These are the activations of a small neural network, seen along a few directions. Each row is one input.
Each table varies a few parts of the input and shows all the possible inputs, shuffled.
A made-up example of a description, with smaller parts first: values(3) and (point or line(9) or (line(4) and ring(5))).
Shared parts are said once, and a part with two or three values counts as separate values.

Other details of the inputs vary at random and push rows far along two fixed directions, the same in every table; ignore that.

Rows:
x1: [ -1   0  10  -8 -11  -7 -15 -11   9  -2  -2  -6  -3   0]
x2: [ -1  11 -17  15  -6   6  22   9  -9 -11  -4  -5  10  -5]
x3: [ 9 -7 18 -5 29 13  3 -9 10 11 13 19 -1 20]
x4: [  0  -6   9 -12  -1  -9 -13  -9   0   7   1  -4  -4 -11]
x5: [ -6   5 -18  12  -6   7  20  13 -13 -12  -4  -3   8  -1]
x6: [ -1   5 -21  15  10  10  24  22 -10  -7  -6   0   4   8]
x7: [ 2 -6  5  1 13 -1  6 -2  0 -1  3  8  3 13]
x8: [  2   7 -16   6  -5   2   4  16  -5   0  -9  -9   0 -14]
x9: [ -1  11 -20   8 -12   4   3  15  -6  -6  -9 -11   0  -8]
x10: [ -8  13 -25  19 -21   2  25  12 -22 -19  -8 -14  12 -14]
x11: [ -5   8 -18  13  -6   8  21  12 -14 -11  -4  -5   8  -3]
x12: [  4  16 -20   9  -1  11  12  29  10  -2  -7  -6  -3   5]
x13: [ -4   9 -26  15   3  11  17  23  -1   4  -7   6  -8  -1]
x14: [  2  -3   9  -5  -6 -11 -18 -10   4   1   0  -2   1 -10]
x15: [ 17 -10  23 -12  34   8 -16  -6  24  24  10  16 -10  11]
x16: [ 10  -4  25 -18  25  11 -14  -2  20  23  11  12 -16  24]
x17: [ -5  -8   7  -2  -5  -9   0 -12  -6  -8   4   3   7   3]
x18: [  6 -11  16  -7  30  11   2  -5   6  11  12  18  -5  23]
x19: [  0  -5   5   0   9   0  -5  -5  13  12   3  15 -10   5]
x20: [ -2  -2  13 -12  -8  -4 -16 -12   3   1   0  -7  -7   1]
x21: [  2  -6   9  -8  -2 -12 -15 -10   6   5   1  -4   0 -12]
x22: [-10  10 -28  18 -22  -1  24  15 -16 -22 -10 -10  16 -10]
x23: [ 14  -8  24 -16  36  11 -19  -8  17  25  12  19 -15  14]
x24: [-22 -18  38 -26 -76 -61 -54 -66 -20 -24  -1 -29  11 -37]
Description of these inputs: values(2) and (point or line(5) or line(6)).
- Changing only the values(2) part turns x13 into x19. The same change can be made to x11. Which row results? => x3
- Which other rows does x1 become when the line(6) part takes its other values? List them by row number. => x12, x14, x15, x21, x24

Rows:
x25: [ 13  29 -90  43  26  31  37  84  -1  18 -29  -3  -8 -45]
x26: [-12  -8  12   7 -31 -24  -3 -34  -6 -20   2   4  18  -8]
x27: [  1  20   8 -15 -36  -5 -24  -6   8 -12  -3 -30   0  -7]
x28: [-14   2   3 -13 -35 -17 -24  -3  -4  -7 -11 -18 -12  -2]
x29: [  9  -5  -5   0  -9 -27 -30  -5   4  11 -10 -12   6 -58]
x30: [-18 -12   8   0 -14 -16  10 -26 -32 -13   5  -2   8  -4]
x31: [ 27 -17  36 -13  77  32  13  -8  12  22  27  34   4  39]
x32: [ -9  11   9 -15 -41   0 -20  -5  -1  -5  -6 -27 -16  -2]
x33: [-24 -14  10   3 -34 -24  -5 -35 -17 -14   4   9   4  -4]
x34: [ -6  -8  11   4 -12 -18  10 -25 -21 -19   4  -7  22  -7]
x35: [-20  -4   3  -4 -35 -22  -4  -9  -6  -6  -3  -2  -5  -2]
x36: [ 30  -3  34 -22  57  23 -24   5  49  32  12  22 -24  48]
x37: [ 23 -15  33 -17  64  19 -13  -5  52  31  20  35 -15  48]
x38: [ -1  24 -71  43  25  46  77  72 -35 -17 -12  -3  17   5]
- Describe the family of inputs behind these rows. => values(2) and (point or line(6))
- Changing only the values(2) part turns x29 into x25. The same change can be made to x27. Which row results? => x32
- Which other rows does x28 become when the values(2) part takes its other values? List them by row number. => x36

Rows:
x39: [  0   8  -3   0 -10  -6  -2   6   6   2  -3  -8  -1  -8]
x40: [-10  -2  -8   9  -8  -4  12  -4 -10  -6   1   5   5  -1]
x41: [ -4  -5  -1   2   0  -6   8  -6 -10  -6   1   2   8  -5]
x42: [ -3   0  -5  -3 -10  -2  -4   7   4   1  -6  -7  -6  -7]
x43: [  4 -38  71 -41  14 -25 -41 -66   0  17  26  16  -2   7]
x44: [  2  -3  -2   6   1  -2   9   4 -14  -4   0  -4  10 -10]
x45: [-9 -4 -4  5 -3 -6  9 -5 -9 -8  0  4  6 -3]
x46: [ -2   1  -8  -1 -10   0 -10   6   0  -1  -6  -5  -4  -9]
x47: [ -8   2   4   3 -11   0  10   0 -12 -11  -1   2   1  16]
x48: [ 3  8 -5  1 -8 -3 -8  5  3  0 -3 -5  1 -9]
x49: [ 17   6   4  -2  56  46  21  16  13  19  16  17 -10  38]
x50: [  1   7  -5   2  -8  -7  -3   4   3   1  -7 -10  -5  -8]
x51: [ -4  -3  -3   1  -3  -7   6   1  -4 -15   0  -5  12  10]
x52: [ -1   3  -9   2  -6  -2 -10   4  -1   0  -9  -7  -4  -9]
x53: [ 18   4   0  -3  45  31   8  27  32  28   8  20 -16  24]
x54: [ 4  7 -6  3 -5 -4 -9  2  1  0 -6 -6 -3 -9]
x55: [-10  -3  -7  11  -8  -2  12  -4 -10  -5   2   7   3   1]
x56: [  0   5  -7  -1 -11  -1  -8   7   3  -1  -3  -4   0 -10]
x57: [  2   3   0   8  -9   1   6  -7   2 -13  -2  -4  12  -2]
x58: [-3  2 -6  0 -7 -4 -4  5  2  2 -9 -9 -7 -7]
- Describe the family of inputs behind these rows. => values(4) or line(6) or (values(2) and ring(5))
- Which other rows does x52 become when the values(2) part takes its other values? List them by row number. => x58
